A small network was trained on made-up records. Each row is its average activation on records with the value named, seen along a few directions.
Related values have similar rows: they may be neighbours, one step apart, or belong to one group.
In the rows, 500 means zero.
Random noise pushes rows far along 10 fixed directions. That doesn't count. These rows show it; they differ only by the noise:
[608 556 530 578 644 424 782 708 506 516 544 510 481 420 619 265 298 564
 411 393 531]
[365 584 442 378 405 643 585 369 498 231 384 508 549 612 592 412 495 547
 541 664 284]
[518 468 381 701 342 673 552 392 301 539 509 421 266 460 301 484 648 390
 539 677 322]
[380 572 372 624 319 592 712 535 553 451 523 415 340 578 363 485 596 440
 442 635 418]
[592 493 590 676 497 465 585 711 488 600 499 445 371 596 461 611 265 627
 714 535 486]
[344 659 486 412 335 588 648 450 521 287 510 576 481 709 413 373 636 494
 332 570 271]
[367 451 489 428 400 541 457 475 589 545 412 355 491 536 517 651 549 464
 496 551 531]
[423 550 444 634 560 420 445 527 383 611 680 444 605 224 460 536 762 585
 402 474 575]
[414 620 518 695 510 624 455 489 451 299 549 424 687 461 570 498 548 625
 582 652 503]
[515 536 477 649 603 451 552 427 530 525 481 372 611 288 579 496 306 473
 553 535 682]
[407 562 508 504 407 511 623 499 562 434 314 345 437 608 501 484 244 569
 488 609 448]
[317 567 755 237 484 490 273 510 448 396 304 383 715 645 624 452 486 745
 205 427 399]


Values of U:
u11: [607 556 401 657 518 496 574 426 543 486 654 654 540 425 358 405 547 373
 460 421 609]
u3: [513 533 729 382 420 626 415 452 491 299 374 563 511 848 525 482 424 514
 519 544 328]
u13: [559 430 330 489 483 586 483 476 305 417 348 506 416 475 513 385 415 696
 636 626 262]
u5: [409 552 261 347 500 375 797 674 585 451 611 714 425 532 536 420 610 638
 541 430 354]
u1: [391 504 195 386 297 470 693 378 551 419 282 432 181 501 416 378 381 484
 471 752 360]
u10: [535 553 575 403 560 403 377 452 378 464 609 645 516 421 430 327 728 511
 229 398 476]
u2: [392 581 349 700 441 579 467 427 484 434 415 316 550 438 375 406 539 511
 309 590 572]
u8: [601 403 538 509 588 537 307 621 382 564 512 499 569 496 557 518 586 593
 498 400 519]
u6: [572 364 334 399 523 621 557 397 401 471 411 556 417 391 640 538 495 460
 762 587 349]
u4: [560 392 741 319 351 542 443 569 626 555 386 564 295 986 433 699 347 374
 663 491 389]
u9: [564 319 505 623 467 527 426 674 404 741 501 304 249 432 466 629 560 523
 546 541 555]
u7: [459 631 516 597 522 495 555 567 654 326 591 519 572 495 452 230 596 463
 147 477 668]
u12: [338 524 387 348 500 531 580 534 661 399 552 540 597 524 617 511 649 466
 446 449 523]
The values of U form a line.
Going along U from u11 by way of its neighbour u13, in what order are u3, u1, u6, u7 met?
> u6, u3, u1, u7
List every value one step from u5, in the order listed.
> u8, u12
What is the length, in steps, of the shortest route from u2 to u10?
> 8

Values of J:
j9: [471 378 690 309 603 514 300 676 670 537 516 513 720 605 762 738 575 537
 611 331 673]
j12: [628 506 648 433 533 350 523 364 570 646 548 639 462 548 406 661 290 305
 641 417 557]
j2: [408 543 474 321 460 392 506 551 538 462 445 560 502 572 466 506 494 662
 453 464 393]
j7: [546 381 325 387 415 670 593 365 682 351 496 678 396 619 574 542 568 206
 779 597 468]
j13: [423 541 352 630 531 434 490 463 457 529 504 387 582 231 477 492 541 612
 476 544 606]
j11: [482 511 403 579 434 628 758 456 682 344 282 322 419 618 618 462 117 399
 654 693 547]
j3: [255 532 489 443 414 501 489 475 552 491 272 152 527 465 584 493 412 625
 271 619 554]
j5: [264 574 358 374 399 415 510 243 635 511 475 418 574 408 431 640 617 375
 417 562 572]
j4: [521 531 568 603 505 397 464 608 423 643 683 558 468 494 385 660 602 552
 603 479 488]
j8: [516 491 394 572 597 532 500 554 396 499 611 496 602 289 595 454 665 600
 517 504 521]
j10: [507 421 471 303 531 486 303 287 414 433 267 484 532 435 597 454 363 570
 564 555 422]
j6: [602 466 474 616 479 590 624 563 651 526 654 635 418 614 423 554 568 249
 601 452 575]
j1: [433 353 428 191 444 542 527 628 784 484 521 613 478 708 648 622 687 413
 568 429 506]
The values of J form a line.
List every value one step from j12, in the order listed.
> j3
List every value one step from j8, in the order listed.
> j9, j6
List every value one step from j5, in the order listed.
> j11, j4
List every value one step from j2, in the order listed.
> j13, j1
